Each row below holds a small network's activations on one input, seen along a few directions.
In each table, some parts of the input vary, and every possible input appears once, in random order.
Descriptions start from the smaller parts, as in this example, which fits no table here: one of 4 places along a line, together with either a single point or one of 9 places along a line or (one of 2 separate values, together with one of 8 places around a ring).
Shared parts are said once, and a part with two or three values counts as separate values.

Other details of the inputs shift rows strongly along two fixed directions, in all tables alike. That doesn't count.

A family of inputs:
R1: -35 -94 48 -11 -5 52 -26 26 -11 -19 -33 27
R2: -10 -6 47 61 26 51 -8 -5 -65 34 -12 38
R3: 16 34 -40 6 8 -35 12 -6 21 -4 19 -27
R4: -30 -56 -15 -30 -14 -12 -9 -1 43 -40 9 -30
R5: -60 -58 28 -10 -16 69 -24 10 -10 -43 -50 34
R6: -33 -49 -18 -39 -13 -2 -16 7 54 -32 17 -17
R7: 0 -18 32 28 11 50 -20 9 -79 65 -27 38
R8: 50 25 -11 -2 -34 -32 4 -15 10 -6 21 -19
R9: -28 22 21 11 15 31 2 -12 -42 13 -26 16
R10: 43 19 3 -20 3 -43 20 2 15 2 13 -24
R11: -28 -39 10 -17 -6 -2 -7 7 50 -9 11 -3
R12: -14 50 -32 8 23 -8 7 0 -8 26 10 20
R13: -87 -63 30 -2 -2 68 -29 16 12 -9 -20 10
R14: 18 10 25 16 21 -6 3 -18 -21 30 2 0
R15: -9 -41 -7 -21 -24 9 -13 5 31 -75 5 -17
R16: -29 16 25 51 43 36 -4 3 -33 65 -3 34
R17: 52 21 -10 -14 -34 -34 11 4 1 -2 19 -20
R18: -20 -26 11 -32 -22 11 -10 -2 44 -61 -12 -35
R19: 20 32 -23 -19 -11 -33 11 14 21 35 22 -17
R20: -55 -46 36 -23 1 30 0 2 22 -62 -30 7
R21: 4 48 -45 -3 6 -41 22 -6 15 -9 10 -11
R22: 5 8 3 44 34 45 -20 -4 -64 39 -17 37
R23: -2 6 24 38 -2 38 -11 -7 -46 17 -8 15
R24: 26 28 -5 23 13 -38 18 -14 3 40 18 -9
R25: 51 13 -25 -16 -16 -38 9 5 -6 -7 27 -16
R26: 12 -44 12 -12 -17 3 -14 2 30 -33 -10 5
R27: 3 -57 -14 -35 -24 4 -24 2 34 -54 -4 -7
R28: 39 27 -7 -28 -14 -36 13 -1 7 6 10 -34
R29: -27 -50 8 -43 -16 -10 -1 29 60 -27 10 -13
R30: -53 -4 -8 -26 -16 11 -2 12 40 -28 -8 3
R31: 24 22 -22 -15 -17 -44 20 6 16 21 15 -33
R32: -35 -41 -5 -37 -30 0 -13 7 60 -24 9 -21
R33: 13 -11 8 23 26 32 -17 8 -77 57 -13 36
R34: 12 -21 35 18 3 12 0 9 -41 22 2 18
R35: 7 56 -13 24 17 -33 32 -6 2 19 1 7
R36: 39 19 -21 -29 4 -39 10 0 0 1 18 -29
R37: 38 47 -44 -7 0 -22 11 -4 5 -20 -2 14
R38: 36 48 -9 10 -10 -30 28 -6 10 -25 7 9
R39: 13 50 -36 15 23 -15 4 -1 5 32 24 -3
R40: 54 19 0 10 -15 -36 11 -13 9 -3 23 -6
R41: 25 31 -6 11 4 -6 14 -1 3 -11 -16 28
R42: 23 19 -7 3 21 -13 -3 -21 -27 25 13 -10
R43: -27 -1 27 37 49 53 -18 -12 -73 40 -15 19
R44: -23 -24 2 -31 -45 10 1 4 34 -80 -13 -6
R45: 16 43 -26 8 -9 -32 16 -7 27 3 10 -32
R46: -53 -88 2 -42 -13 10 -11 22 25 -39 -4 -22
R47: 3 54 -21 0 8 -32 22 5 35 5 11 10
R48: -8 -3 31 15 11 26 -13 -19 -44 39 -10 2
R49: 19 54 -30 -14 12 -29 18 -14 2 -19 6 -10
R50: -3 -33 -2 -24 -35 18 -18 8 45 -62 -20 -12
R51: -68 -66 24 -6 -6 61 -20 6 -24 -56 -25 30
R52: 29 25 -4 11 13 -41 26 6 -5 45 16 -10
R53: 3 57 -30 2 -9 -35 25 -7 16 1 1 -13
R54: -38 -6 36 60 42 41 -2 -3 -49 55 -16 26
R55: 21 21 -39 -26 2 -38 9 14 20 21 31 -16
R56: 1 -40 7 -16 -19 11 -11 11 52 -67 -17 -3
R57: 20 35 -15 17 -3 -31 11 -16 -4 45 14 -18
R58: -1 -14 31 40 11 53 -27 -10 -71 61 -25 39
R59: 4 -9 17 40 20 31 -17 -15 -77 47 5 29
R60: 37 51 5 21 24 -20 16 -14 -2 13 6 -11
Each input here is: one of 3 separate values, together with one of 4 places along a line, together with one of 5 places along a line.
- Changing only the place on the line of 5 turns R43 into R22. The same change can be made to R20. Which row results? => R41
- Change only the place on the line of 5 in R30. List by row number the other rows that result. => R5, R9, R44, R53
- Change only the place on the line of 4 in R21. List by row number the other rows that result. => R3, R4, R46
- Change only the choice among 3 separate values in R47. List by row number the other rows that result. => R12, R30
- Change only the place on the line of 5 in R57. List by row number the other rows that result. => R8, R32, R48, R58
- Change only the choice among 3 separate values in R11. List by row number the other rows that result. => R6, R32
